Each row below is a small network's average activation on inputs in which a field has the value named, seen along a few directions.
Related values have similar rows: they may be neighbours, one step apart, or belong to one group.
(in the rows, 500 means zero)
Random noise pushes rows far along 2 fixed directions. That doesn't count. These rows show it; they differ only by the noise:
[814 435 312 438 356 458 330 452 369 407 443 370 650 491 317]
[591 518 377 473 525 520 440 471 546 498 439 427 461 517 494]
[796 486 561 783 636 328 171 311 266 272 404 506 574 411 468]
[699 496 447 599 554 434 317 402 411 394 425 455 528 470 465]


Field Y:
y9: [600 508 466 534 564 401 449 324 573 459 532 405 435 413 510]
y2: [473 493 560 409 432 577 705 524 582 622 426 553 461 511 563]
y7: [516 471 491 288 311 619 745 587 575 570 514 538 552 492 467]
y16: [391 527 368 481 576 512 459 500 578 565 503 396 337 553 624]
y1: [295 472 345 264 558 632 706 678 772 719 504 422 453 633 526]
y17: [392 456 465 584 489 463 511 637 368 565 653 593 650 474 341]
y4: [503 502 611 532 455 509 605 489 405 416 425 599 588 500 521]
y13: [325 548 542 592 656 502 430 624 516 641 674 520 439 612 484]
y8: [674 399 452 434 344 378 443 398 449 350 457 453 693 472 411]
y14: [408 526 512 469 444 527 470 662 439 503 557 616 612 465 408]
y6: [477 493 614 495 398 576 551 613 430 498 598 686 551 439 437]
y15: [406 506 727 565 522 514 492 548 460 522 527 741 502 456 563]
y3: [574 405 329  80 166 670 761 553 662 575 449 278 498 572 395]
y11: [382 516 527 499 587 446 495 314 581 476 426 394 315 518 632]
y5: [262 612 670 707 883 545 473 535 590 501 525 636 255 580 764]
y12: [516 433 531 404 277 521 707 391 561 491 437 395 458 485 567]
y10: [409 671 436 650 593 455 349 581 441 549 608 430 526 486 453]
The values of Y form a ring.
Name the neighbours of y5, in listed order.
Answer: y1, y10
Name the neighbours of y2, in listed order.
Answer: y7, y12
Name the neighbours of y15, in listed order.
Answer: y4, y6
Name the neighbours of y17, in listed order.
Answer: y13, y14

Field V:
v3: [365 564 604 575 618 463 494 643 513 599 656 594 477 529 513]
v7: [435 521 647 482 458 610 649 418 607 536 501 592 376 475 674]
v6: [519 489 686 617 520 534 486 470 445 554 448 729 585 457 455]
v14: [558 471 496 567 482 435 362 641 347 421 555 443 678 451 358]
v4: [677 381 532 378 271 473 537 503 369 464 456 619 689 448 319]
v17: [552 552 889 820 649 375 457 283 353 345 345 710 429 450 617]
v2: [491 478 469 617 528 459 445 629 322 482 594 522 634 466 462]
v11: [588 492 518 615 507 424 462 311 500 396 351 358 436 514 518]
v12: [545 420 259 323 417 432 423 671 371 552 639 323 643 589 339]
v16: [512 541 622 521 587 532 584 377 690 504 355 498 389 525 662]
v8: [691 487 365 364 228 536 452 594 304 454 571 533 755 450 202]
v15: [412 482 471 278 419 679 706 438 742 537 484 502 362 540 635]
v10: [366 582 656 703 691 547 454 593 444 540 517 724 482 473 558]
v1: [449 563 424 466 612 469 572 414 670 524 377 378 345 555 664]
v13: [358 507 391 521 671 482 457 451 623 550 566 396 304 461 643]
v5: [757 464 453 649 550 312 201 317 270 262 456 361 521 416 429]
v9: [254 566 409 559 706 507 468 510 716 534 566 427 322 561 652]
The values of V form a ring.
Name the neighbours of v16, in listed order.
Answer: v11, v15
Name the neighbours of v6, in listed order.
Answer: v4, v8
Name the neighbours of v12, in listed order.
Answer: v14, v9
Name the neighbours of v5, in listed order.
Answer: v1, v13
